Each row below holds a small network's activations on one input, seen along a few directions.
In each table, some parts of the input vary, and every possible input appears once, in random order.
A made-up example of a description, with smaller parts first: values(2) and (point or ring(9) or (ring(5) and line(6))).
Shared parts are said once, and a part with two or three values counts as separate values.
(in the rows, 128 means zero)

Other details of the inputs vary at random and push rows far along two fixed directions, the same in every table; ignore that.

A family of inputs:
x1: [154  62 127 107 132 125 164 161 138  55 150 143 220 174 100]
x2: [152 158 121  94 129 186 150 189 124  84 148 192 181 185 131]
x3: [117 104 137 138 148 154  98 129 123 221 145 146 102 141 111]
x4: [161 155 122 100 122 153 184 136 119  46 139 169 170 186 139]
x5: [ 73 100 152  66  97 196 103 135 122 122 132 163  99 155  99]
x6: [ 82  99 150  69 102 171 101 148 114 111 142 144 104 145 117]
x7: [167 133 140  81 122 156 180 138 126  40 153 206 179 173 150]
x8: [196 156  86 178 143  60 196 103 164  90 126  69 157 111 131]
x9: [113 175 134 172 128 107 130  82 108 163  92  60  57  86 151]
x10: [ 96 147 141 111 129 176  86 151 108 191 142 144  69 132 141]
x11: [167 127  81 174 121  53 173 128 173  93  98  22 181  75 118]
x12: [194 192 107 197 135  98 190 174 146  76  86  92 222  85 176]
x13: [127  99 130  95 133 171  89 139 136 205 173 179 101 163 102]
x14: [122 170 112 185 132 116  92 112 126 184  86  87 102  55 162]
x15: [170 145 124  88 149 138 124 204 126  61 155 207 185 177 156]
x16: [110 192 124 181 133 103  83 129 121 187 104  59 104  86 148]
x17: [103  93 144 133 148 132 108  60 114 214 133 126  54 136 111]
x18: [ 96  59 142 100 108 142  93 111 148 174 144 128  87 135  82]
x19: [212 171  72 187 147  69 186 165 171 102 123  68 208 103 137]
x20: [194 101 116  89 127 125 178 128 138  63 181 187 187 205 110]
x21: [ 94 174 138 153 129  97  93  69 110 170 110  69  64 104 142]
x22: [ 57 115 146 104  96 129  68 121 125 141 129 108  93 127 117]
x23: [ 96 133 131 168 116  77  88 116 133 139  68  61  84  60 142]
x24: [172 156  96 226 161  68 190 156 121 136  98  73 206  86 140]
x25: [105 137 147 100 138 125  87  90 110 151 122 161  51 131 144]
x26: [ 71  63 153 114 132 132 111 110 107 180 124 130 100 108  79]
x27: [ 72  76 146  74  99 172  75 123 128 112 144 183  99 132 120]
x28: [ 96 129 142 172 100 112 132 114 147 132  72  70 108  54 139]
x29: [155  95 134 102 153 130 186 130 104  80 171 203 179 188 109]
x30: [117 122 147  81 132 164 102  89 113 114 150 190  87 143 134]
Each input here is: values(3) and (line(4) or ring(6)).
- Changing only the values(3) part turns x21 into x22. The same change can be made to x8. Which row results? => x11
- A walk changes only the ring(6) part. It starts at x12 and steps to x14. List the rest of the walk in order. => x15, x16, x10, x2

A family of inputs:
x31: [137 146 118 151 129  91 111 123 135 111 113 102 130 102 149]
x32: [ 99 117 142  94 114 163 120 154 124 111 134 159 134 141 118]
x33: [120 119 132  99 125 164 136 162 119 114 145 160 148 154 119]
x34: [131 120 130 110 131 164 134 152 123 131 156 167 157 159 113]
x35: [115 129 132 137 131 143 132  95 117 167 129 127 105 125 118]
x36: [113 138 126 117 120 136 112 100 131 157 128 112  73 124 127]
x37: [125 130 129 109 136 136  97 121 127 151 159 149 108 158 120]
x38: [131 138 126 159 134  98 133 130 117 101 104 111 156  99 146]
x39: [126 108 136 102 119 158 116 155 130 107 136 174 148 140 133]
x40: [134 120 124  92 119 151 105 155 146 102 150 168 140 142 131]
x41: [120 137 123 134 120 120 107  94 140 144 112 109  87  95 140]
x42: [112 145 133 153 125 101 132 129 115 106  99  95 137 105 136]
x43: [156 146 115 136 124 123 157 166 135  88 127 111 176 134 137]
x44: [131 132 120 125 137 126 118  97 137 179 134 133  76 121 125]
x45: [146 111 128 109 138 153 136 157 131 138 147 178 146 155 121]
x46: [154 124 115  98 139 144 127 157 145 133 162 173 139 159 122]
x47: [165 140 115 153 131 127 159 155 135 104 128 121 188 142 132]
x48: [ 99 119 144 133 128 128  89 110 115 155 112 133  93 107 139]
x49: [153 147 121 139 134 103 152 151 121  77 130 112 171 143 143]
x50: [ 94 125 146 120 112 143 114 100 124 145 104 119  81 112 127]
x51: [163 151 106 133 123 118 149 167 146  83 132 108 171 138 136]
x52: [139 156 119 144 123  89 130 138 135  79 113  92 147 120 144]
x53: [127 150 131 149 123  96 131 134 125  93 108  92 142 112 144]
x54: [111 122 139 118 140 146 112 122 107 154 148 156 122 151 116]
x55: [117 133 133 131 128 142 118  91 126 177 134 121  89 125 123]
x56: [ 97 120 139 127 123 142 114  95 119 152 112 134  91  98 131]
x57: [124 120 132 135 138 135 128  97 123 183 120 138  84 119 125]
x58: [126 143 134 154 123  99 134 134 120  95  98  97 144 114 143]
x59: [140 155 117 137 114 104 144 118 143  86 107  90 132 113 140]
x60: [122 124 136  88 111 155 126 165 134  84 144 159 153 153 127]
x61: [150 152 120 164 141  98 139 126 124 124 128  98 154 126 138]
x62: [138 144 126 160 133 102 142 135 115 110 107  95 144 123 142]
x63: [146 130 119 100 128 155 119 151 143 127 167 160 145 167 118]
x64: [ 86 127 144 120 114 143 119  99 119 145 108 120  84 108 123]
x65: [148 117 125 103 138 150 133 159 134 135 159 176 144 154 121]
x66: [164 150 108 158 150  83 139 132 136 127 128 109 139 122 138]
x67: [107 131 134 138 120 127 108  90 129 159 107 110  82  87 140]
x68: [145 156 114 149 133  94 131 135 130 106 120  89 136 125 140]
x69: [131 147 125 158 137 102 146 136 111 110 110  96 150 117 136]
x70: [128 116 133  95 120 155 114 155 135 105 146 171 148 138 133]
x71: [109  56 128 131 111  98 134  78 143 155 118  77 110 103  76]
x72: [163 138 118 168 150  90 155 137 122 121 115 117 158 124 140]
x73: [116 126 135 137 127 145 121  92 122 177 124 125  91 127 123]
x74: [113 109 143 104 121 154 114 109 124 127 126 162 107 127 133]
x75: [ 99 125 140 128 120 146 116  95 116 173 112 115  70 117 127]
x76: [148 145 123 169 141 102 141 126 120 126 117 102 155 128 137]
x77: [107 134 135 120 121 142 120 101 120 161 123 114  79 120 128]
x78: [118 111 134 101 122 160 121 154 127 107 137 174 153 134 127]
x79: [124 139 124 126 129 136 112  90 136 173 137 118  83 128 121]
x80: [110 121 133 136 140 136 127  92 117 195 122 137  76 109 119]
x81: [158 144 117 162 151  88 146 133 125 130 124 111 145 118 140]
x82: [134 149 126 143 113 109 152 119 132  90 104  93 137 109 142]
x83: [129  63 121 152 134  69 148 110 148 105 129  68 162 116  88]
x84: [ 98 128 137 126 124 146 127 100 112 161 117 119  84 117 122]
x85: [139 112 126 109 141 154 141 159 125 137 153 181 150 150 116]
x86: [122 128 129  84 111 152 111 160 144  94 146 154 135 152 123]
x87: [139 143 125 155 131  94 126 130 126 101 111 106 148 102 151]
x88: [127 116 134  99 121 164 129 161 124 114 142 160 143 159 123]
x89: [139 125 128 105 128 160 127 151 133 131 161 161 151 162 119]
x90: [118  34 127  87 117 130 137 138 154 110 162 136 164 156  70]
x91: [142 139 120 167 152  94 146 127 116 144 115 114 140 111 133]
x92: [126 127 129 130 139 131 127  98 127 181 130 134  82 117 126]
x93: [114 116 141  94 111 161 123 160 129  97 132 161 143 151 125]
- Describe the family of inputs behind these rows. => values(3) and (point or (line(4) and line(5)))
- Changing only the values(3) part turns x59 into x52. The same change can be made to x75. Which row results? => x62
- Changing only the values(3) part turns x38 into x78. The same change can be made to x53. Which row results? => x60
- Which other rows does x80 become when the line(5) part takes its other values? List them by row number. => x35, x56, x64, x84
- Which other rows does x61 become when the line(5) part takes its other values? List them by row number. => x49, x53, x81, x87
- Which other rows does x44 become when the line(4) part takes its other values? List them by row number. => x57, x80, x92
- Which other rows does x60 become when the line(4) part takes its other values? List them by row number. => x32, x86, x93
